A small network was trained on invented records. Each row is its activation on one of them, seen along a few directions.
Records have a field called REK. Each example row is followed by its value.
The word absent means that the record has no REK.
The largest differences between rows may come from other fields.
Strong random noise was added to every row along 3 fixed directions; ignore it. To show where, here is one row again and again, with new noise each time:
[ 126  -57  372 -153  165   90  -17 -266  -30  208   33   -6  225 -221
  309  -98   -4 -322  242  -22  354 -129]
[  91  128   21 -212 -233  -99   87  211 -331   52  108  191 -617 -118
  -95   77   31  126   24  -60 -301  201]
[-124   68  318  -85  -44   93  -53  -50  -56   78  -52   44   -6   37
   46   22   25 -127   91   80   62   55]
[ -20  105  216 -154 -148  -15    8   32 -204   62   21  108 -245  -52
    7   51  -30  -91   74   49  -28  104]
[ 198  -92  319 -167  220   97    7 -251  -21  242   67   -2  180 -275
  330 -127   58 -253  257  -98  302 -140]

[ 186   69 -167   56   77 -315   35   -3 -377 -181   35  -93 -160  -16
  -57  -68 -313  114  108  -31  -36   11] : til
[-289  233  291  198  -59 -225 -132 -104 -338 -385 -219 -193  216  392
 -141   36 -582 -215   95  429  241   47] : lel
[ 408   73 -166  -91  -18 -500  103 -110 -574 -141  151  -60 -179 -290
   88  -72 -571 -202  182  -31  254  -58] : zunob
[ 284   71  121    3  152 -346   35 -220 -447 -176   44 -163   98 -114
  135  -96 -549 -266  261  117  354 -121] : fer
[ 111  116  181   46   64 -322   -4 -210 -420 -238  -34 -157  175   23
   81  -42 -591 -309  201  236  386  -98] : zunob
[-311   48  -51  313  202    3 -157   65   66 -221 -221 -239  208  448
 -213  -69  -16  326  -16   35 -158   54] : lel
[   7   99 -143  133   62 -256  -20   58 -287 -234  -42 -133 -117  154
 -152  -44 -252  202   49   14 -107   60] : soku
[-225  244 -109  173 -173 -319  -74  169 -400 -364 -127  -99 -267  338
 -344   76 -383  201  -45  183 -209  212] : soku
[-232  267  157  160 -150 -291  -76   18 -439 -404 -169 -116  -52  354
 -234   76 -554  -77   45  377   46  127] : til
[-264  218  -98  201 -134 -266  -90  153 -306 -348 -156 -115 -160  382
 -347   75 -308  212  -64  164 -202  187] : til
[  83   60 -153   96   87 -289   -5   19 -314 -190   -3 -133 -116   46
  -81  -68 -285  144   93  -27  -41   40] : dedam
[  28  127  200   94   66 -304  -65 -267 -374 -240  -83 -198  275   63
   79  -58 -617 -352  202  273  452 -104] : parur
[ 388  -59 -282   31  335 -291   87   10 -349  -78  119 -133 -229 -170
   28 -190 -129  335  201 -285 -157  -32] : soku
[-127  194  264  128  -42 -279  -81 -164 -375 -334 -137 -173  217  234
  -49   21 -611 -298  134  376  330  -14] : vok
[-315   61  301  313  291   28 -183 -167   28 -250 -264 -307  487  447
  -50  -81 -219    8  135  252  165  -35] : dedam
[-552   39  212  441  338  141 -279 -103  245 -263 -382 -351  636  667
 -182  -76  -24  212   32  181   19   -3] : vok
[-178   33  184  251  295   -4 -119 -105  -31 -220 -191 -245  334  335
  -57  -97 -174   95  133  145   58  -32] : fer
[ 223 -149 -277   43  144   49   92   37  192   30  101   -4   40 -128
   69  -85  146  168  -75 -129  -55 -102] : absent
[ -70  -50    3  272  459   50  -79    3   46 -144 -132 -255  172  300
  -71 -170   98  433  128  -79 -213  -28] : vok
[ 267  -83  139   81  443 -156    0 -309 -183  -71    1 -241  382  -90
  245 -204 -294 -137  305  -16  370 -235] : zunob
[  -7   94  517 -176 -128  -62  -63 -333 -223   67  -26   21  266 -141
  253   25 -373 -681  220  260  580  -78] : absent
[ 550  -73 -349  -34  317 -291  183  125 -396  -58  214  -60 -474 -265
   34 -186  -47  440  194 -330 -328  -22] : fer
[ 469 -170    9   30  565 -151   73 -263 -195    5  110 -228  216 -269
  314 -296 -163   26  362 -201  239 -235] : dedam
[ 358  -62 -386 -107 -166 -267  149  -11  -94   34  213   77 -105 -380
  107   -1 -208 -204  -83  -88  203 -119] : absent
[ 271  -72 -179  108  412 -132   63   60 -200 -103   55 -165 -158  -10
    0 -202   18  441  181 -227 -256  -37] : parur
[  39  -80 -115  230  463    3  -53    3    6 -103  -78 -237   93  178
  -47 -199   94  454  139 -167 -220  -36] : parur
[ 267  -49  -86   62  295 -201   34 -118 -239  -97   44 -158   59  -92
  105 -176 -228   76  203  -90   94 -112] : lel

Which value of REK does each new row have?
[ 424  -16  -54  -17  269 -321   97 -126 -423 -106  119 -130  -80 -218
  151 -160 -353  -16  270  -77  130 -109] : fer
[ -31   58  184 -111  -70   51   -3    5  -90   98    5   90 -158  -33
   32   28   70  -42   64    6  -43   69] : absent
[-416   19  152  403  427  176 -189   43  150 -257 -307 -305  310  612
 -231 -119  115  491   65   76 -277   77] : soku
[ 357  -99 -170   44  359 -226   51 -123 -225  -45   94 -175   32 -178
  141 -202 -163  141  224 -202   68 -120] : dedam
[  84  -57  -71  151  325 -128  -48 -126  -77  -90  -48 -214  246   52
   47 -153 -131  109  144 -100   97  -99] : zunob
[ 306 -203   44  128  625  -50  -43 -386   29   44    3 -310  579 -152
  341 -312 -119  -73  326 -176  415 -323] : parur
[-278  130  168  270  145  -77 -132  -39 -131 -302 -224 -210  229  440
 -156  -28 -258   93   71  237    1   36] : til
[ 293  -28 -172  -86 -134 -168  135  -46  -71  -39  153   60    7 -237
   99   33 -238 -224  -63   64  234 -121] : absent
[   9  -61  341  210  497  -31 -125 -410  -33 -121 -150 -330  696  116
  243 -211 -307 -236  318  139  489 -247] : til
